A small network was shown many inputs. Here are its activations along a few directions, one row for each input.
In each table, some parts of the input vary, and every possible input appears once, in random order.
A made-up example of a description, with smaller parts first: one of 6 places along a line, together with either a single point or one of 9 places around a ring or (one of 2 separate values, together with one of 8 places around a ring).
Shared parts are said once, and a part with two or three values counts as separate values.

A family of inputs:
row 1: [  3 -10 -16  10  -7   4  -2   9 -26 -24  12]
row 2: [ -7 -15  -8  10  25 -10 -15   5   7  -7 -11]
row 3: [  5   8   4  15  -5  16  -1  12   0 -14  13]
row 4: [-24   3  -9  -4   1  -9  -6   6  23  15 -10]
row 5: [  3  18   9  13 -13  -1  -6   6  31  13  11]
row 6: [-15  -1 -17  -4 -12  -7   7  14 -14  -4  -4]
row 7: [  3  15   8  11 -16   9  -5  13   3  -9  12]
row 8: [-22   4 -25 -14 -20  -6   4   9  -3   3   4]
row 9: [ -1  20   1  12 -25   9  -4   6  17   3  19]
row 10: [ 7  2  9 15 16  1 -3 12 25  2 -4]
row 11: [ 14   1  12 -36  -5  -9  19 -40 -15  30  -3]
row 12: [-19  -5   1  -1   9 -13  -5  12  13   3 -15]
row 13: [  9  -5  -9  14  -9  13 -13   8 -19 -24  16]
row 14: [-13  -7 -20  -5   0   3   9  14 -14  -9   0]
row 15: [12  8 12 16  7  8 -3  9 20  0  8]
row 16: [ 13   1   6  21   0  11 -13   7  -6 -18  18]
row 17: [-10  20 -10   4 -29   8  -4   5  -1  -4  17]
row 18: [ 24 -19  22 -12  25   0   3 -44  -8   8 -17]
row 19: [-15   9 -20  -9 -29   4   2   8 -11  -1  12]
row 20: [ 20  -5  18 -31   3  -9  20 -35 -22  19  -8]
row 21: [ -5 -12 -22   5   5  -5  -3  10 -20 -18   1]
row 22: [  7  -2  22 -24  -1  -4  10 -45  12  25 -11]
row 23: [ -7   1 -15   2  -7  11   9  15 -23 -17   9]
row 24: [  3  10  12   6   8  -5 -10  12  28  11  -8]
row 25: [-27  -2 -18  -6  -7  -8   0   9  10  11  -8]
row 26: [ 17   1  10  21  13   4 -15   9  11 -10  10]
row 27: [-11 -16 -17   7  18  -7 -10   9  -7  -9 -10]
row 28: [ 15 -12  28 -19  21   4  15 -40  -2  13 -17]
row 29: [ -3  12  -2   5 -23   9  -3  11 -10 -14  12]
row 30: [-22  -4 -10  -5   3 -12  -1  15  -3   1 -15]
row 31: [ -9   7 -13  -3 -20   1   4  11 -21  -9   5]
row 32: [10 10 16 14 -8  1 -6 12 22  2  6]
row 33: [  3   7  -8  13 -13  20   1  12 -10 -17  13]
row 34: [ 13  -4   5  19  21  -5 -16   7  21  -7   0]
row 35: [ 31 -20  13 -23  19  -6  11 -40 -30  10  -7]
row 36: [ 15  -7  29 -19   6  -4  11 -39   2  17 -22]
row 37: [ -7  15   6   7   0 -10  -6   6  35  13   1]
row 38: [-14 -10  -4   3  19  -3  -2  10  12   1 -13]
row 39: [ 22  -9  14 -30  15   2  22 -34 -24  16  -8]
row 40: [-19  -9 -13   2  15  -5   5  12  -1  -5  -9]
- Changing only one part turns row 39 into row 35. The same change can be made to row 10. Which row results? => row 34
- What do these inputs look like to the network? => one of 4 places along a line, together with either one of 2 separate values or one of 8 places around a ring
- A walk changes only the place on the ring of 8. It starts at row 19 and steps to row 8. List the rest of the walk in order. => row 25, row 4, row 37, row 5, row 9, row 17
- List by row number the other rows that have the place on the line of 4 in common with row 30. => row 6, row 7, row 12, row 20, row 24, row 29, row 31, row 32, row 36
- Which other rows does row 36 become when the place on the line of 4 takes its other values? List them by row number. => row 18, row 22, row 28

A family of inputs:
row 41: [ 28   4  36 -23  10  -3   2 -31   1  19 -12]
row 42: [  6   7   8  28 -19  14 -12  24  -5 -20  27]
row 43: [-28  12  -4   9  -6  -3  -5  30  33   8  -2]
row 44: [  3  -4   8  30  27  -8 -24  17  37  -2 -16]
row 45: [ -6 -14 -18 -20  -7   4  13   3 -37  -9  -7]
row 46: [-28 -13 -36 -16  -4 -17  -1  -4 -27   7   3]
row 47: [ -4  -2 -10 -11  -4  12  24  -6 -50 -14  -1]
row 48: [-14 -14 -21 -20  -9 -12  11   4 -28 -10  -2]
row 49: [ -1  18 -14  18 -21   4  -6  24  18   1   6]
row 50: [-25  10   0  12  11  -9 -12  23  44   1 -11]
row 51: [ 24  14  -9  23 -15  26 -14   7  -6 -29  33]
row 52: [ 30  -5  33 -13  30  -6  15 -36  18  23  -3]
row 53: [ 14 -12  28 -17   8  -1   9 -54   2  25 -14]
- What do these inputs look like to the network? => either one of 3 separate values or one of 4 places along a line or one of 6 places along a line
- A walk changes only the place on the line of 4. It starts at row 46 and steps to row 48. List the rest of the walk in order. => row 45, row 47

A family of inputs:
row 54: [-18  17 -26   1 -37  21   9  33 -27 -19  23]
row 55: [ -2 -15   5 -38   9  -9  18 -36 -32  12 -18]
row 56: [ 10   0  21 -16   9  -5   2 -32  31  31 -11]
row 57: [  2  -7  22 -17  24  -8   5 -24  27  28 -25]
row 58: [-48  -7 -20  -5  14 -36  -5  25  33  26 -29]
row 59: [  0 -14  25  -9  41 -12  10 -13  23  17 -38]
row 60: [ 10   7   3  40   9   6 -33  30  26 -20  10]
row 61: [ -2 -20   5 -26  28 -11  29 -28 -37   6 -26]
row 62: [ 39 -16  18  -7   9  11  14 -29 -37 -10   8]
row 63: [ 16  16  -8   1 -26  24  11  16 -31 -20  22]
row 64: [-36  13 -25  38 -16   2 -24  53  37 -10   6]
row 65: [ 28  -3  16 -14  -2   0  16 -42 -34   0  10]
row 66: [  5  -8   2 -36  -6  -5  16 -46 -29  17  -8]
row 67: [ 17  26  17  24 -13  17  -9  28  30  -4  12]
row 68: [ 20   5  26  -9   5  -4  -2 -33  32  27   0]
row 69: [-19   5 -19  42   2  -7 -35  38  35 -24   9]
row 70: [-21  28   0  24 -24  11 -13  44  34  -5  14]
row 71: [ 10  -2 -20  16  -5  15 -10  21 -33 -34  23]
row 72: [-17  -5 -41  17 -11   3 -14  29 -23 -36  22]
row 73: [ 16  -3   7 -28 -13  -3  14 -46 -28  13   4]
row 74: [ 30   1  37   2  11   0  -6 -26  29  15  -2]
row 75: [ 39  -6  41  15  26   8  -7 -16  21   7  -4]
row 76: [-48 -15 -39 -28  -5 -27  15  14 -27  10 -20]
row 77: [-34   3 -46  13 -30   9  -2  41 -21 -25  18]
- What do these inputs look like to the network? => one of 2 separate values, together with either a single point or one of 5 places around a ring or one of 6 places along a line
- Changing only the choice among 2 separate values turns row 70 into row 54. The same change can be made to row 67. Which row results? => row 63
- Which other rows does row 69 become when the choice among 2 separate values takes its other values? List them by row number. => row 72
- Which other rows does row 66 become when the place on the line of 6 takes its other values? List them by row number. => row 55, row 61, row 62, row 65, row 73

A family of inputs:
row 78: [ -2   4  -9 -16 -19  18  26   4 -28  -7   4]
row 79: [ 14 -15   5  -5  22 -27   2  -5   0  10  -9]
row 80: [30  5 14 14 -2 -1 -6  8 -7 -8 14]
row 81: [-26  17 -17  13 -19  -6 -19  31  35  -1  10]
row 82: [ 10  -4  13  -8  20  -7   8  18  -4   8 -12]
row 83: [ -7   0 -21  22   2 -14 -16  45   5 -11  14]
row 84: [  2   0 -15 -13  -9  -5   4 -30 -31  -3  13]
row 85: [-14  -8  -5 -25  -7   3  20   1 -33   8 -14]
row 86: [ 23  -8   6   8  17 -11 -10 -11  -6   8  15]
row 87: [  8  -1  15  19   1  18 -12 -10   0 -18   6]
row 88: [  7  -7   0  10  18   4 -13 -30   2  -8   1]
row 89: [  0   1   8  12  11  26  12   4   4 -15 -10]
row 90: [ -5  -2   9 -13   3 -22  -1 -21  26  24 -14]
row 91: [-27  -3 -23  28   3   5 -21  26  14 -24   2]
row 92: [ 10   6  -6 -12 -31  12   3  -8 -29 -14  13]
row 93: [ -8  -9  11  -6  22  13   3   2   3  -4 -24]
row 94: [ -8 -27   5  -5  25  -5  -3 -19   6  -1 -14]
row 95: [  7   8   7   0  -4  -6 -14 -28  22  22   9]
row 96: [ 10  16  18   6 -22   8 -11  -7  23  10   9]
row 97: [-11 -17 -12 -26  -2 -17  14 -22 -27   4  -7]
row 98: [  0  20  15   1 -10  12  14   5  25  13   1]
row 99: [-28   3 -42   6 -27  -4  -6  25 -22 -13   9]
row 100: [22  6  9  8  7  6 17 21 -1 -3  2]
row 101: [ -8  14  15 -16   1  -2   8   2  24  21 -19]
- What do these inputs look like to the network? => one of 4 separate values, together with either a single point or one of 5 places around a ring
- Changing only the choice among 4 separate values turns row 84 into row 86. The same change can be made to row 78. Which row results? => row 100
- List by row number the other rows that have the choice among 4 separate values in common with row 95. => row 81, row 90, row 96, row 98, row 101
- Which other rows does row 90 become when the choice among 4 separate values takes its other values? List them by row number. => row 79, row 94, row 97
- Which other rows does row 93 become when the place on the ring of 5 takes its other values? List them by row number. => row 87, row 88, row 89, row 94

A family of inputs:
row 102: [ 23   5  24  -5   0   2   6 -15  12  14  -2]
row 103: [-14 -15 -18 -23  -6  -4  11 -10 -28  -1  -4]
row 104: [ 25  -4  25   2  16   3  -1 -15   5   6  -7]
row 105: [13 -7 15  4 15 -1 -3  0 19  6 -7]
row 106: [-19  -5  -1   8  12 -14  -8  19  23   3 -11]
row 107: [-13  -1 -14 -29  -6  -4  16  -3 -30   3  -4]
row 108: [ 26  -4  22  -4  18   4   5 -20  -9   2  -3]
row 109: [  8  -6  10 -15  -2   0   9 -28 -15   2   0]
row 110: [ 21  -2  21  -5   8   5   2 -30  -7   5  -1]
row 111: [ 20   2  20  -8   7   6   3 -31  -6   6   0]
row 112: [ -5   4   3   1  -1 -10  -2  10  26  14  -8]
row 113: [  5   1  12   2  12   2  -3 -11  22  12  -1]
row 114: [-22   1  -3   6   6 -13 -12  10  23   5 -13]
row 115: [ -9   9 -24  24 -17   4 -19  31  -3 -22  27]
row 116: [ 20   0  23   0   8   5  -3 -24   9   9  -4]
row 117: [ -4  17 -23  18 -25   2 -12  38  -1 -18  26]
row 118: [-18 -10 -19 -22  -3  -4  14 -11 -29   2  -2]
row 119: [-10   0  -1   7   8  -8  -5   2  25  12  -7]
row 120: [-13   8 -19  31 -13  18 -10  46  -1 -29  11]
row 121: [-5 -5  1 10 18 -9 -3 11 21  7 -9]
row 122: [-19  13 -20  28 -23  20 -11  37   3 -25  13]
row 123: [-18  11 -21  29 -19  20 -11  38   3 -27  14]
row 124: [ -1  -4  -4 -20  -9  -4  18 -11 -25   9  -3]
row 125: [-13  20 -20  23 -25  18  -5  45   5 -22  14]
row 126: [ -2   6 -25  25 -12   2 -17  39  -5 -26  23]
row 127: [  8  -4  13   2   7   0  -6 -10  22  10  -4]
row 128: [ 14 -10   8  -9  13  -3  13 -18 -19  -2  -3]
row 129: [  3 -14 -11 -13   8  -5  16 -11 -27   1  -6]
row 130: [ -4 -10  -7 -17  -7  -3  12 -20 -25   5  -3]
row 131: [-10  -2  -1   8  12  -8  -5   2  25  10  -5]
row 132: [  0  -9  -9 -17  -2  -3  10 -20 -26   2  -7]
row 133: [-19   6  -1   1  -2 -15  -4  17  27  11 -10]
row 134: [ 11  -6  10 -14   3  -1   6 -28 -18  -1  -4]
row 135: [-23   4  -3   4   5 -11 -12   9  24   6 -11]
row 136: [ 13   4  12 -19   1  -1  14 -19 -16   4  -2]
row 137: [ 24   7  24 -10   4   4   9 -22  -6  10  -2]
row 138: [ 18  -2  24   0   1   5  -2 -24  11  11  -2]
row 139: [-10  12 -24  23 -20   4 -19  30  -2 -21  27]
row 140: [-10 -13 -15 -22   7  -4  11  -2 -34  -5  -8]
row 141: [11  4 16 -3  2 -1  1 -1 23 15 -4]
- What do these inputs look like to the network? => one of 4 places along a line, together with either one of 2 separate values or one of 8 places along a line
- Changing only the place on the line of 4 turns row 132 into row 130. The same change can be made to row 103. Which row results? => row 118
- Changing only the place on the line of 4 turns row 119 into row 121. The same change can be made to row 109. Which row results? => row 128
- List by row number the other rows that have the place on the line of 4 in common with row 112. => row 102, row 107, row 117, row 124, row 125, row 133, row 136, row 137, row 141
- Which other rows does row 126 become when the choice among 2 separate values takes its other values? List them by row number. => row 120

A family of inputs:
row 142: [ -6   5  -3  23   3   5 -16  34  15 -22   0]
row 143: [-24 -21   1 -32  14 -21  14 -25  -1  26 -24]
row 144: [ 20  -7  20  -8  30  -4  -2 -25   7   7 -10]
row 145: [-11  23  -4  21 -22  13 -13  17  28  -1  18]
row 146: [ -9   6 -19   0 -25  17   7  27 -26 -19  22]
row 147: [ 19   8  27 -13   0   5   8 -24  18  31  -3]
row 148: [ 17 -10   5 -17   2  -1   5 -38 -27   2  -4]
row 149: [-45   2 -35  -2  -6 -10  -2  37   7   1 -15]
row 150: [ 23  -2  23  -3  22 -10  -1 -22  15  21  -4]
row 151: [ 13   0   9 -24  -7  -7  19 -33 -41   0   1]
row 152: [ 19 -13  15  -8  17  -8  12 -26  -7   3 -12]
row 153: [ -7  -5 -17  27   0   9  -9  23   0 -16  12]
row 154: [ -6  12   2  27  -9   1 -12  33  25 -13   3]
row 155: [ -4   1 -24  10 -19  11 -10  20 -15 -22  16]
- Changing only one part turns row 150 into row 154. The same change can be made to row 143. Which row results? => row 149
- What do these inputs look like to the network? => one of 2 separate values, together with either a single point or one of 6 places along a line
